B =
-.01; .33; .04; .14; .28; .24; .12; .05; -.03
.15; -.16; -.08; -.24; -.26; -.23; -.25; .13; .06
.17; -.09; -.05; -.06; -.17; -.12; -.18; .06; .08
.29; -.23; -.02; -.26; -.38; -.33; -.39; .05; .25
.08; .39; .21; .22; .29; .27; .16; -.07; .11
.00; .09; -.05; .06; .06; .09; .03; .06; -.06
-.03; .05; -.15; -.24; .00; -.14; -.16; .27; -.16
.17; -.12; -.06; -.14; -.18; -.14; -.19; .12; .05
-.04; .25; .02; .12; .21; .21; .12; -.01; .00
.27; -.19; -.07; -.19; -.31; -.24; -.32; .11; .15
.06; -.01; -.09; .04; -.04; .03; -.05; .03; -.01
.04; .05; -.01; .10; .01; .07; .02; -.06; .06
-.12; .51; .04; .00; .43; .17; .10; .19; -.16
-.15; .20; -.12; -.22; .18; -.09; -.09; .26; -.21
.10; .27; .20; .08; .18; .09; .02; -.06; .15
.21; -.13; .01; -.15; -.26; -.23; -.28; -.04; .24
B[-16,0] = -.01
B[-12,-7] = .21
B[-6,-9] = .06
B[12,-4] = .17
B[-9] = [.17, -.12, -.06, -.14, -.18, -.14, -.19, .12, .05]
B[:, 4] = [.28, -.26, -.17, -.38, .29, .06, .00, -.18, .21, -.31, -.04, .01, .43, .18, .18, -.26]
B[5] = [.00, .09, -.05, .06, .06, .09, .03, .06, -.06]
B[:, -3] = [.12, -.25, -.18, -.39, .16, .03, -.16, -.19, .12, -.32, -.05, .02, .10, -.09, .02, -.28]
B[14,5] = .09
B[-2,-8] = .27
B[:, -1] = [-.03, .06, .08, .25, .11, -.06, -.16, .05, .00, .15, -.01, .06, -.16, -.21, .15, .24]
B[-8] = [-.04, .25, .02, .12, .21, .21, .12, -.01, .00]
B[10,4] = -.04
B[-8,-9] = -.04
B[-12,6] = .16
B[13,0] = -.15
B[-3,2] = -.12
B[-4,4] = .43
B[-4,-2] = .19
B[-5,-9] = .04
B[-7,-9] = .27
B[-3] = [-.15, .20, -.12, -.22, .18, -.09, -.09, .26, -.21]
B[10] = [.06, -.01, -.09, .04, -.04, .03, -.05, .03, -.01]
B[-7,1] = -.19
B[:, 1] = [.33, -.16, -.09, -.23, .39, .09, .05, -.12, .25, -.19, -.01, .05, .51, .20, .27, -.13]
B[14,3] = .08
B[-10,8] = -.16
B[-12,-5] = .29
B[:, 5] = [.24, -.23, -.12, -.33, .27, .09, -.14, -.14, .21, -.24, .03, .07, .17, -.09, .09, -.23]
B[-15,-8] = -.16
B[10,-2] = .03
B[-6,8] = -.01
B[12,-6] = .00
B[15,-3] = -.28

data =
.07; .12; -.03; -.01; .05; .15; .38; .16; -.21; -.04; -.07; -.29; .03; .00; .02
.17; -.10; .08; -.09; .01; -.07; -.12; -.44; -.23; .00; .06; -.11; .09; -.05; -.02
.26; .03; .25; -.13; -.21; .19; -.17; -.29; -.15; .03; .17; .02; .03; -.03; -.08
-.26; -.01; -.10; -.01; -.05; .10; -.06; -.28; .14; .01; -.17; .00; .26; .08; .12
-.21; -.22; -.04; -.04; .09; -.11; -.12; -.09; -.23; .01; .06; -.14; -.18; .02; -.10
-.13; .02; .10; -.02; .12; -.03; -.06; -.03; -.01; -.03; .24; .19; .46; .14; -.05
-.26; -.13; -.02; .08; -.09; .24; .06; -.18; -.06; .07; -.16; .01; .37; .08; -.10
.55; -.02; .41; -.03; -.07; -.09; -.20; .24; -.04; .01; .25; .33; .21; .00; -.10
-.07; .01; -.06; .01; .11; .06; -.09; .33; .31; .01; -.43; -.34; -.35; .02; .21
data[0,0] => .07
data[1,1] => -.10
data[:, 3] => [-.01, -.09, -.13, -.01, -.04, -.02, .08, -.03, .01]
data[4,12] => -.18
data[:, -2] => [.00, -.05, -.03, .08, .02, .14, .08, .00, .02]
data[3] => [-.26, -.01, -.10, -.01, -.05, .10, -.06, -.28, .14, .01, -.17, .00, .26, .08, .12]
data[-1,13] => .02
data[1] => [.17, -.10, .08, -.09, .01, -.07, -.12, -.44, -.23, .00, .06, -.11, .09, -.05, -.02]
data[3,-10] => .10
data[-2] => [.55, -.02, .41, -.03, -.07, -.09, -.20, .24, -.04, .01, .25, .33, .21, .00, -.10]
data[-2,14] => -.10
data[-6,11] => .00
data[0,8] => -.21
data[:, 4] => [.05, .01, -.21, -.05, .09, .12, -.09, -.07, .11]
data[7,8] => -.04
data[-3,12] => .37
data[-1,4] => .11
data[-3,7] => -.18
data[-6,14] => .12
data[2,-14] => .03
data[-7,5] => .19
data[-5,-9] => -.12
data[-7,10] => .17
data[-4,4] => .12
data[0,-13] => -.03
data[4,2] => -.04
data[5,-12] => -.02
data[6] => [-.26, -.13, -.02, .08, -.09, .24, .06, -.18, -.06, .07, -.16, .01, .37, .08, -.10]
data[0,7] => .16
data[-3,13] => .08
data[:, -13] => [-.03, .08, .25, -.10, -.04, .10, -.02, .41, -.06]
data[-1,3] => .01
data[:, -14] => [.12, -.10, .03, -.01, -.22, .02, -.13, -.02, .01]
data[3,12] => .26
data[1,-13] => .08

W =
[[148 206 167 175 155 136 119 107 124 140 203 196 174  59]
 [158  73 160 179 122 105 156 170 148 182 182 220 158  83]
 [115 107 158 193  61 163 134 176 170 205 127 196 192 162]
 [130  77 160 190  69 141 145 180 165 203 141 204 178 144]]
Indices start at 0.
(0, 0)	148
(1, 9)	182
(2, 6)	134
(3, 7)	180
(1, 10)	182
(2, 11)	196
(3, 6)	145
(2, 13)	162
(0, 8)	124
(3, 2)	160
(3, 8)	165
(3, 4)	69
(1, 5)	105
(2, 12)	192
(3, 12)	178
(1, 0)	158
(1, 3)	179
(2, 0)	115
(3, 1)	77
(1, 8)	148

m = array([4, 7, 6, 2])
m[0] = 4
m[2] = 6

X =
.18; .42; -.02; -.12; -.29
.12; .18; .07; .13; -.19
X[0, 0]	.18
X[:, 0]	[.18, .12]
X[:, 1]	[.42, .18]
X[1, 2]	.07
X[0, 4]	-.29
X[1, 3]	.13

M =
-0.189	0.185	-0.115	-0.101
0.132	0.117	0.171	0.090
M[0, 0] => -0.189
M[1, 0] => 0.132
M[0] => [-0.189, 0.185, -0.115, -0.101]
M[0, 3] => -0.101

grid =
array([[ 14,  -8,   7,  19,   1, -43, -16,  -5,  13,  10,   0, -21, -23,
        -21,   6],
       [-26, -10, -18, -26,  21,  41,  38, -13, -14, -20,  26,   9,  -5,
        -17, -18],
       [ 14, -14,  10,  11,  -8, -38, -15,  -2,   3,   1,  -6, -10, -15,
        -20,  10],
       [ 14,  11,   3,   8,  26, -15,  10, -26,  39,   0,  37, -13, -36,
        -24, -10],
       [-28,  -6, -22, -16,  30,  35,  36, -15,  -6,  -9,  31,  -4, -14,
        -18, -23]])
Indices start at 0.
(0, 0) = 14
(4, 3) = -16
(1, 7) = -13
(3, 5) = -15
(1, 0) = -26
(0, 6) = -16
(1, 14) = -18
(3, 14) = -10
(3, 2) = 3
(4, 4) = 30
(0, 14) = 6
(3, 13) = -24
(4, 9) = -9
(1, 4) = 21
(1, 13) = -17
(2, 7) = -2
(3, 3) = 8
(1, 2) = -18
(4, 2) = -22
(0, 2) = 7
(0, 7) = -5
(4, 6) = 36
(0, 5) = -43
(4, 8) = -6
(4, 1) = -6
(2, 12) = -15
(1, 6) = 38
(3, 6) = 10

a = [73, 69, 32, 75, 227, 123, 153, 212, 44]
a[0]	73
a[8]	44
a[-2]	212
